a = 104  138  112  137  151  108  129  112  131  108  105  150
a[0] => 104
a[-6] => 129
a[8] => 131

grid = ((144, 135, 110, 104, 144, 128), (131, 107, 137, 105, 148, 114), (111, 144, 146, 145, 116, 113), (138, 129, 146, 139, 111, 106), (111, 137, 122, 111, 149, 139), (139, 139, 109, 110, 147, 147), (133, 107, 144, 114, 139, 108), (114, 148, 114, 143, 118, 152))
grid[0, 0]	144
grid[4, 0]	111
grid[0, 2]	110
grid[6, 0]	133
grid[1, 0]	131
grid[:, 2]	[110, 137, 146, 146, 122, 109, 144, 114]
grid[4, 1]	137
grid[:, 4]	[144, 148, 116, 111, 149, 147, 139, 118]
grid[5]	[139, 139, 109, 110, 147, 147]
grid[7, 1]	148
grid[4]	[111, 137, 122, 111, 149, 139]
grid[1, 5]	114
grid[4, 4]	149
grid[5, 2]	109
grid[3, 2]	146
grid[6]	[133, 107, 144, 114, 139, 108]
grid[7]	[114, 148, 114, 143, 118, 152]
grid[7, 0]	114
grid[6, 3]	114
grid[:, 1]	[135, 107, 144, 129, 137, 139, 107, 148]
grid[1]	[131, 107, 137, 105, 148, 114]
grid[:, 3]	[104, 105, 145, 139, 111, 110, 114, 143]
grid[0, 4]	144
grid[3, 4]	111

A =
[[138 135 131 146 104 136 121 129 142 123 122 130 120 121 155]
 [126 129 127 128 130 128 129 127 128 128 128 128 128 125 126]
 [137 129 134 129 138 133 121 125 129 133 114 133 135 142 132]
 [126 128 128 127 129 127 128 129 129 127 127 128 127 126 129]
 [139 129 136 128 142 136 119 125 129 136 112 134 135 145 132]
 [140 129 134 129 142 137 119 124 129 136 110 135 135 145 131]
 [136 129 131 127 136 132 122 126 128 132 118 131 132 140 129]]
Indices start at 0.
(0, 0)	138
(3, 14)	129
(0, 9)	123
(1, 5)	128
(2, 10)	114
(5, 13)	145
(2, 9)	133
(3, 8)	129
(6, 11)	131
(2, 7)	125
(2, 0)	137
(4, 6)	119
(6, 5)	132
(2, 4)	138
(0, 1)	135
(3, 13)	126
(6, 6)	122
(2, 1)	129
(1, 4)	130
(6, 10)	118
(3, 4)	129
(1, 7)	127
(6, 12)	132
(0, 3)	146
(1, 13)	125
(5, 3)	129
(0, 14)	155
(2, 3)	129
(0, 2)	131
(0, 5)	136
(6, 2)	131
(4, 2)	136

arr =
[[141 128 148 123 117 131 124 124 138 101 114 140 133 146 118]
 [133 126 125 121 128 139 125 119 131 129 137 129 125 130 124]
 [122 129 121 125 130 128 131 124 139 131 124 128 125 124 141]
 [130 134 129 142 127 132 137 120 129 128 133 127 127 128 123]
 [122 127 127 126 127 125 128 129 132 130 126 128 123 127 130]
 [128 127 128 122 128 128 127 127 132 128 127 128 124 128 127]
 [129 129 125 136 129 144 132 116 123 133 137 123 122 121 128]
 [129 128 125 130 129 131 130 126 127 130 130 127 128 125 130]
 [123 134 114 115 137 131 131 107 154 133 135 130 117 126 136]
 [131 132 126 142 129 140 137 115 125 131 138 123 124 123 126]
 [130 130 128 135 127 130 132 124 127 128 131 127 129 127 126]]
Rows and columns are counted from 0.
(0, 0)	141
(2, 10)	124
(2, 6)	131
(7, 12)	128
(9, 7)	115
(8, 8)	154
(0, 5)	131
(9, 12)	124
(6, 7)	116
(7, 10)	130
(1, 14)	124
(5, 14)	127
(4, 4)	127
(0, 2)	148
(2, 1)	129
(6, 10)	137
(6, 0)	129
(0, 12)	133
(1, 5)	139
(10, 2)	128
(9, 11)	123
(3, 12)	127
(3, 10)	133
(7, 14)	130
(6, 3)	136
(2, 7)	124
(6, 9)	133
(2, 12)	125
(0, 10)	114
(2, 0)	122
(5, 7)	127
(1, 1)	126
(5, 6)	127
(1, 11)	129
(10, 13)	127
(3, 4)	127

m =
[[109 122 133 151 130 140 113 142 116]
 [140 111 133 148 122 136 134 138 118]
 [130 143 108 116 108 104 121 119 127]
 [122 127 140 118 112 123  98 134 126]
 [134 137 135 127 108 134  98 130 136]
 [142 145 102 117 123 115 129 133 140]
 [132 118 137 142 121 135 147 140 128]
 [133 146 136 134 129 149 104 134 119]
 [120 153 126 124 116 104 122 133 142]
 [130 119 114 121 136 129 146 113 156]
 [109 118 138 128 107 145 130 127 125]
 [139 131 126 102 124 121 140 117 136]]
m[0][0] = 109
m[8] = [120, 153, 126, 124, 116, 104, 122, 133, 142]
m[0] = [109, 122, 133, 151, 130, 140, 113, 142, 116]
m[4][7] = 130
m[3][6] = 98
m[:, 2] = [133, 133, 108, 140, 135, 102, 137, 136, 126, 114, 138, 126]
m[11][2] = 126
m[2][7] = 119
m[0][3] = 151
m[1][3] = 148
m[8][3] = 124
m[0][8] = 116
m[7] = [133, 146, 136, 134, 129, 149, 104, 134, 119]
m[7][7] = 134
m[6][2] = 137
m[10][5] = 145
m[3] = [122, 127, 140, 118, 112, 123, 98, 134, 126]
m[1][4] = 122
m[4][8] = 136
m[2][3] = 116
m[6][1] = 118
m[10][7] = 127
m[7][3] = 134
m[2][5] = 104
m[:, 7] = [142, 138, 119, 134, 130, 133, 140, 134, 133, 113, 127, 117]
m[:, 4] = [130, 122, 108, 112, 108, 123, 121, 129, 116, 136, 107, 124]
m[1] = [140, 111, 133, 148, 122, 136, 134, 138, 118]
m[3][0] = 122
m[3][8] = 126
m[3][2] = 140
m[1][7] = 138
m[2] = [130, 143, 108, 116, 108, 104, 121, 119, 127]
m[6][6] = 147
m[8][5] = 104
m[:, 0] = [109, 140, 130, 122, 134, 142, 132, 133, 120, 130, 109, 139]
m[2][0] = 130
m[9][1] = 119

M =
[[131 126 131 130 124 127]
 [136 121 137 134 117 124]
 [137 120 140 135 115 123]
 [127 128 127 128 129 128]
 [137 120 140 135 114 123]
 [127 130 125 127 131 129]
 [131 126 131 131 125 127]
 [143 115 147 139 106 118]]
Rows and columns are counted from 0.
(0, 0) -> 131
(7, 5) -> 118
(5, 2) -> 125
(3, 2) -> 127
(0, 2) -> 131
(3, 4) -> 129
(6, 0) -> 131
(7, 2) -> 147
(2, 3) -> 135
(2, 5) -> 123
(7, 0) -> 143
(3, 3) -> 128
(0, 5) -> 127
(0, 1) -> 126
(7, 1) -> 115
(7, 3) -> 139

data =
array([103, 129, 110, 126, 120, 146, 126, 119, 134, 149, 120, 139, 133,
       149])
data[-14]	103
data[-8]	126
data[7]	119
data[-11]	126
data[12]	133
data[4]	120
data[9]	149

X =
[[129 129 128 124 117 122 136 120 137 132 127 126]
 [126 135 132 129 123 134 137 128 106 123 116 129]
 [132 126 123 123 143 134 132 128 112 127 128 130]
 [129 129 128 124 118 121 137 121 137 132 128 127]
 [129 133 131 126 115 122 142 119 133 130 123 128]
 [132 128 125 121 142 132 140 125 112 130 124 130]]
Indices start at 0.
(0, 0) -> 129
(2, 8) -> 112
(3, 3) -> 124
(3, 6) -> 137
(5, 7) -> 125
(3, 8) -> 137
(2, 1) -> 126
(4, 8) -> 133
(2, 5) -> 134
(1, 5) -> 134
(1, 10) -> 116
(5, 11) -> 130
(3, 1) -> 129
(4, 7) -> 119
(1, 2) -> 132
(4, 6) -> 142
(2, 4) -> 143
(5, 5) -> 132
(5, 8) -> 112
(4, 9) -> 130
(3, 11) -> 127
(5, 6) -> 140
(5, 2) -> 125

W = [132, 125, 134, 133, 134, 132, 125, 134, 121, 141, 128, 124, 135, 143, 152, 120]
W[-16] -> 132
W[-2] -> 152
W[-3] -> 143
W[12] -> 135
W[3] -> 133
W[-1] -> 120
W[8] -> 121

B =
116	124	122	131
100	128	132	130
141	134	130	127
116	114	127	129
131	130	128	126
123	125	128	119
115	130	128	130
129	132	127	120
126	129	125	127
99	131	131	126
139	117	126	128
140	127	136	141
B[0,0]: 116
B[8,2]: 125
B[:, 1]: [124, 128, 134, 114, 130, 125, 130, 132, 129, 131, 117, 127]
B[3,0]: 116
B[7,2]: 127
B[:, 0]: [116, 100, 141, 116, 131, 123, 115, 129, 126, 99, 139, 140]
B[11,1]: 127
B[9,3]: 126
B[3,3]: 129
B[8]: [126, 129, 125, 127]
B[2,1]: 134
B[5,3]: 119
B[5,2]: 128
B[9,1]: 131
B[:, 3]: [131, 130, 127, 129, 126, 119, 130, 120, 127, 126, 128, 141]

x = [134 119 127 140 138 141 119 125 156 119 147]
x[-11]: 134
x[-4]: 125
